Each row below holds a small network's activations on one input, seen along a few directions.
Each table varies a few parts of the input and shows all the possible inputs, shuffled.
Descriptions start from the smaller parts, as in this example, which fits no table here: one of 3 separate values, together with either a single point or one of 9 places along a line or (one of 4 places along a line, together with one of 8 places around a ring).
Shared parts are said once, and a part with two or three values counts as separate values.

Other details of the inputs shift rows strongly along two fixed directions, in all tables alike. That doesn't count.

A family of inputs:
r1: [ 10 -49 -15 -37  17 -19  13 -16  12 -19   3   9   7  14   3]
r2: [  8   5   5  15  -9  -4  17  -3  -2  -6   5   1 -24  -3  -3]
r3: [  8   4   8  11  -3  -2  12  -1   0  -3   1   4 -28   3  -5]
r4: [ -9 -13   5  13  -8   7  -1 -11   6  24  -3   3  -8  -8  -6]
r5: [ -5 -12   6  12  -4   5  -4 -11   7  21  -5   6 -14  -2  -3]
r6: [  4  -3  -5  19 -14 -10   6 -14   2   6   6   8 -19  -2  12]
r7: [  0   7   6  10   7   0  16   3  -6  -2  -6  11 -18 -19  -3]
r8: [  0   6  12  12   6  -5  18  -2  -6   1  -2   9 -19 -16  -4]
r9: [ -2   9  -8 -35  24 -23 -12   6 -12 -20   6  -6  55   8  19]
r10: [  2  -4  -7  21 -22  -8  11 -14   0   6   9   5 -14  -6  11]
r11: [-11 -12  -1  11 -10  13   0  -7   7  20  -5   1  -5 -17  -6]
r12: [ -9 -12   1  11  -7  12  -2  -5   7  20  -7   4  -8 -12  -6]
r13: [ -5  45  10  17  -3  -6 -38   7  -9  14   5  -9  17  25  20]
r14: [  4   6   9 -39  22 -16 -14   8 -10 -18  11 -22  46  29  -3]
r15: [-11  49  11  19   2 -13 -28   6 -18  15   5  -4  26   3  25]
r16: [  3   6   2 -40  23 -10 -15  12  -9 -21   7 -20  47  26  -3]
r17: [ -2 -51 -13 -43  12   2  21  -8   8 -17  -1  -4  22  -9 -18]
r18: [ -1  -8   0  10  -1   5  -5  -4   8  14  -6  11 -19   0   0]
r19: [  6   5  -3  14 -16   3  19   2  -3  -9   5   0 -19 -11  -3]
r20: [-12 -13   3  13 -11   8   1 -13   5  23  -2   0  -5 -14  -6]
r21: [  8   5   2   9  -2   3  10   4   1  -6  -3   6 -28   0  -4]
r22: [ -7  -9  -2   8  -5  18  -1   0   8  15 -10   5  -9 -14  -8]
r23: [ -6  45   6  10   0   9 -40  19  -7  12  -3  -9  20  15  12]
r24: [  4  -2  -9  17 -13  -5   5  -8   4   2   2   9 -19  -5  11]
r25: [  5   1  -1   8   1   9   1   5   6  -2  -8  11 -25   1  -4]
r26: [  6 -47  -4 -43  21  -3  21  -6   7 -20  -1  -3  12   3 -20]
r27: [ -1  -4  15   7   1  11   7   0   2  10  -5  -1 -18  -4 -18]
r28: [ -1  -9   4  12  -2   0  -5 -10   7  17  -3   9 -19   3   1]
r29: [-17  41   5  11  -8  17 -34  16  -9  18  -2 -18  34  -1   6]
r30: [  2  -3   1   6   2  13  -1   6   6   4 -10   9 -22  -3  -9]
r31: [ -8  -5   7   7  -5  20  10   2   2   9  -6  -5  -9 -18 -20]
r32: [  4   0 -13  16 -19   2  11  -3   3  -3   3   7 -15 -12   8]
r33: [  2 -55 -11 -39  17 -10  11 -16  12 -10   0   3  16   5  -6]
r34: [  6   0  -8  11  -5   2   1   0   6   0  -5  13 -24  -1   8]
r35: [ -3  49   4  12   0   4 -38  19  -7   6  -1  -7  17  19  17]
r36: [-12  46  16   9  -2  17 -28  23 -13  12  -2 -22  28   5  -6]
r37: [ -4  -1  -1  15   3  -7   7  -7  -1   8  -5  17 -14 -18  11]
r38: [ -2   5   0  10   6   2  11   4  -3  -1  -9  16 -17 -20   1]
r39: [ -4  -8  -1   7  -1  16  -4   0   9  12 -11   8 -14  -8  -6]
r40: [  7   3  -4   9  -3   5   5   4   3  -5  -6  11 -26  -1   1]
r41: [ -7  -5  13   9  -6  14  12  -2   1  12  -2  -7 -10 -15 -21]
r42: [ 12 -46 -18 -35  13 -24  17 -17  10 -22   6   9   6  12   7]
r43: [ 13 -41  -7 -41  22 -13  23  -6   8 -30   3   2   3  13 -11]
r44: [  7  11 -13 -34  10 -19 -10  10 -11 -32  12 -17  48  20  13]
r45: [ -3  -6   3   5   0  18   0   5   6   7 -12   5 -16  -8 -13]
r46: [ -5  -5  14   8  -3  14   9   0   2  12  -4  -4 -13 -10 -21]
r47: [ -1  52  -3  17 -11  -2 -29  16 -12   0   5 -10  20  10  23]
r48: [ -3  47   7  18  -7 -10 -34   7 -12  11   8  -9  17  23  25]
r49: [ 14 -42  -1 -39  21 -18  24 -11   7 -27   7   1   2  16 -12]
r50: [  7  11  -2 -30   3 -24   2   4 -16 -29  23 -26  51  20   7]
r51: [  5   3 -10  14 -18   5  14   2   0  -8   2   4 -17 -12   1]
r52: [  8   6  -1  13  -8   2  15   2  -1  -9   1   3 -24  -7  -3]
r53: [ -6   0  -3 -40  16  -1 -17  12  -7 -14   3 -22  59  14  -4]
r54: [  2  -3 -11  19 -20  -3  10  -8   2   2   6   6 -14  -9  11]
Each input here is: one of 6 places along a line, together with either a single point or one of 8 places along a line.
- Changing only the place on the line of 6 turns r35 into r1. The same change can be made to r34. Which row results? => r42
- Change only the place on the line of 8 in r40. List by row number the other rows that result. => r17, r25, r30, r44, r45, r51, r53
- List by row number the other rows that have the place on the line of 6 in common with r8. => r2, r3, r14, r27, r41, r46, r49, r50
- List by row number the other rows that have the place on the line of 6 in common with r5. => r4, r6, r10, r13, r15, r20, r28, r48

A family of inputs:
r55: [-1 -4 -1  1  2  3 -1  0  3  3 -4  4 -6 -1 -1]
r56: [ 0 -5  2  2  1  3  0 -2  3  4 -2  3 -7  0 -3]
r57: [ 0 -4  4  2 -1  3  5 -1  1  2  0  0 -7 -2 -6]
r58: [-1 -6  2  3 -1  2  1 -4  3  6 -1  1 -5 -1 -3]
r59: [  6   3  -4   6  -4  -8   8  -2  -1  -7   3   5 -11   1   7]
r60: [-10  55   8  15  -4   5 -38  20 -14  11   1 -15  29  10  15]
r61: [-1 -2 -1  2 -2  4  6  0  1  0 -1  1 -4 -7 -3]
r62: [-2 -5 -2  3 -3  3  2 -3  2  4 -2  2 -3 -6 -1]
r63: [  5 -20  -6 -48  21 -18  -1  -1  -3 -25   9 -14  45  20   0]
r64: [ 0 -2 -1  1  0  4  4  2  1 -1 -3  3 -5 -6 -3]
r65: [ 1 -2  1  0  2  4  2  2  2  0 -3  3 -7 -2 -4]
r66: [  5   0  -5   7  -4  -8   4  -4   0  -4   3   7 -10   1   9]
r67: [-1 -3  2  3 -3  3  6 -1  0  2  0 -1 -5 -4 -5]
r68: [-2 -6  0  3 -4  2  2 -4  2  5  0  1 -3 -4 -2]
- What is each input in this table made of? => one of 2 separate values, together with either a single point or one of 6 places around a ring
- Changing only the choice among 2 separate values turns r65 into r55. The same change can be made to r64. Which row results? => r60

A family of inputs:
r69: [ -6  28   6   2   7   3 -21  12  -8   4  -3  -6  18   4   5]
r70: [ -5  25   6   6  -2  -4 -23   1  -3   9   5 -11  16  14  12]
r71: [ 12  -1  -3 -33  18 -23  11   3  -8 -34  11  -9  23  15   3]
r72: [ -8  28   7   0   6  10 -22  13  -2   3  -4 -10  17   7   2]
r73: [  0  26   9   4  -1   1 -18  13 -13   5   2 -11  16  12   1]
r74: [ -3  -4   8  15  -4   2   7  -6   0  12  -2   6 -16 -10  -5]
r75: [ -1  -4   5  12   2   3   2  -2   3  11  -7  13 -20  -6  -2]
r76: [ -2  26   6   0   0   9 -22  16  -5   2  -1 -11  14  14  -1]
r77: [  1 -14  -5 -35   9  -5   3   2  -2 -20   8 -17  36  10  -7]
r78: [ 14 -31  -6 -27  13 -10  33  -8   9 -32   5   3 -14   2 -10]
r79: [  3 -43 -16 -24   8  -9  21 -19  15 -13   1   7   0  -8   0]
r80: [  3 -14  -6 -33  10 -12   4   2  -8 -19   8 -13  37   7  -3]
r81: [  5  39   3   8  -1 -12  -9   9 -11 -12   9  -6   8  12  17]
r82: [ -1  -4   1  13  -1   2   0  -5   5  12  -5  13 -20  -4   3]
r83: [ -1  -1  -1   9  -7  17   6   4   6   2  -7   2 -18 -12 -10]
r84: [  1  -2  -4  13  -7   7   7   3   0   4  -5  10 -16 -14  -2]
r85: [  8 -45 -18 -24   7 -10  20 -11   8 -16  -1  13  -3  -2  -1]
r86: [  4 -44 -15 -25  11  -9  17 -18  16 -13  -1  10  -3  -2   1]
r87: [  6 -46  -3 -24  14 -13  22 -16   7  -8   1   9  -3   0  -8]
r88: [  2  -3  -9  13 -10   7   0  -2   8   4  -5   9 -20  -5   4]
r89: [  1  -5  -2  16 -15   3   5  -7   5   8   2   2 -19  -3  -1]
r90: [ -2  -3   7   8   2  13   1   0   9   9  -8   5 -22  -4 -10]
r91: [ -2 -15  -9 -31   9 -16   0 -11   2 -15  11 -12  37   9   7]
r92: [ -3  -3   9  13  -2   5   8  -4   0  11  -3   3 -17 -10  -9]
r93: [ -2  25   9   2  -2   7 -19  13  -6   3   2 -15  15  15  -3]
r94: [  3  -5  -2  15 -12   3   1  -6   6   8   0   5 -21   1   1]
r95: [ -6  26  13   1   3   6 -20   9  -4   7   1 -15  16  13  -2]
r96: [  0  -4  -5  16 -16   6   6  -6   5   6   0   3 -16  -9   1]
r97: [  0  25   4   5   0  -1 -21  14 -11   4   1  -4  16  12   7]
r98: [ -4  26   0   8  -9  -2 -15   8 -11   3   6 -10  22   4  10]
r99: [ -7  27   1   5   3  -2 -22   7  -6   5  -1  -3  18   6  15]
r100: [ -7  28   4   5   3   0 -17  10  -9   5   0  -6  22  -1  10]
r101: [  0  -2  -7  14 -10   5   6  -1   2   5  -4  10 -16 -12   3]
r102: [  2 -44  -7 -24  10 -11  27 -16   6 -11   2   7   2 -11  -8]
r103: [ -3  28   1   3  -2   5 -16  16 -11   0   0  -9  20   1   4]
r104: [  1  -3   5  13  -8   7   9   0  -2   8  -2   2 -18  -8 -10]
r105: [  0  -3  -9  14 -13   7   4  -3   7   4  -3   6 -17 -10   4]
r106: [ -1  -4  -1  13  -3   4  -2  -8  10  11  -4  10 -21  -2   3]
r107: [  0  -3   0  15 -10   5  10   0  -2   6  -2   6 -15 -13  -4]
r108: [ -4  -3  10  10  -3  12   7  -4   7  10  -3  -1 -18  -7 -13]
r109: [ -4   0   2  10   0   9   7   0   3   7  -8   7 -16 -17  -5]
r110: [  0  -2  -1   8  -4  16   3   5   6   2  -9   5 -21  -7  -9]
r111: [ -2  27   0   5   0   1 -20  15 -11   1  -1  -4  18   7   9]
r112: [  9   9  -2  16  -7  -5  13  -5   5 -10   4   7 -30  -1   8]
r113: [  9   9   3  15  -2  -6  17   1  -3  -9   1  10 -28  -5   2]
r114: [ -5  -1   3   8  -1  16   6   0   9   6  -8   3 -17 -14  -9]
r115: [  3  -3   2  11  -3   8   3   4   0   6  -7   9 -21  -5  -8]
r116: [  2 -15   2 -34  19 -15  -1  -3  -4 -13   6 -10  33  15  -3]
r117: [  6 -17 -11 -32  11 -17  -4  -1  -3 -16   7  -4  31  18   7]
r118: [  2  -4   3  15 -10   3   8  -1  -2   9   0   5 -17  -7  -6]
r119: [  6 -17  -7 -31   9 -19  -2  -3  -5 -15  10  -8  32  19   5]
r120: [ -6  -1   6  10  -4  14   8  -3   7   8  -4  -1 -16 -13 -12]
r121: [  4  -5   4  14  -7   3   5   0  -2   9  -3   8 -20  -3  -4]
r122: [ -1 -14 -10 -32  15 -16  -1  -5  -1 -16   6  -6  37   6   9]
r123: [ -5  -2   1  15  -7   3   8  -8   3  10  -2   7 -14 -14   1]
r124: [ -2  -2   1  12   1   5   3  -1   3   8  -8  13 -18 -11   0]
r125: [  0 -16  -5 -30  10 -18  -2 -11   2 -13  12 -13  35  15   6]
r126: [  1  -5   0  16 -13   2   7  -4   0   9   1   5 -17  -5  -1]
r127: [  3  -5  -5  14 -10   5  -1  -3   7   7  -3   9 -22   0   2]
r128: [ -8  28   9   4   1   2 -14   9 -11   5   2 -13  22   0   2]
r129: [ -5  27   9   2   7   1 -22  11  -8   7  -2  -7  16   9   4]
r130: [  7 -45  -5 -27   5  -2  25 -11   9 -15   3  -2  -3   0 -18]
r131: [ -1  -5   5  14  -4   0   3  -8   4  13  -2   9 -19  -4   1]
r132: [ -7  26   8   7  -3  -5 -18   3  -8   9   6 -10  20   8  10]
r133: [ -2  28   2   2   1   4 -20  17 -11   0  -2  -6  17   6   5]
- Changing only one part turns r73 into r93. The same change can be made to r69. Which row results? => r72
- What is each input in this table made of? => one of 5 places along a line, together with either a single point or (one of 2 separate values, together with one of 6 places around a ring)
- Change only the choice among 2 separate values in r72. List by row number the other rows that result. => r110
- Change only the place on the line of 5 in r110. List by row number the other rows that result. => r85, r88, r111, r133
- List by row number the other rows that have the place on the line of 5 in common with r105. => r70, r79, r86, r88, r89, r91, r94, r96, r106, r112, r125, r127
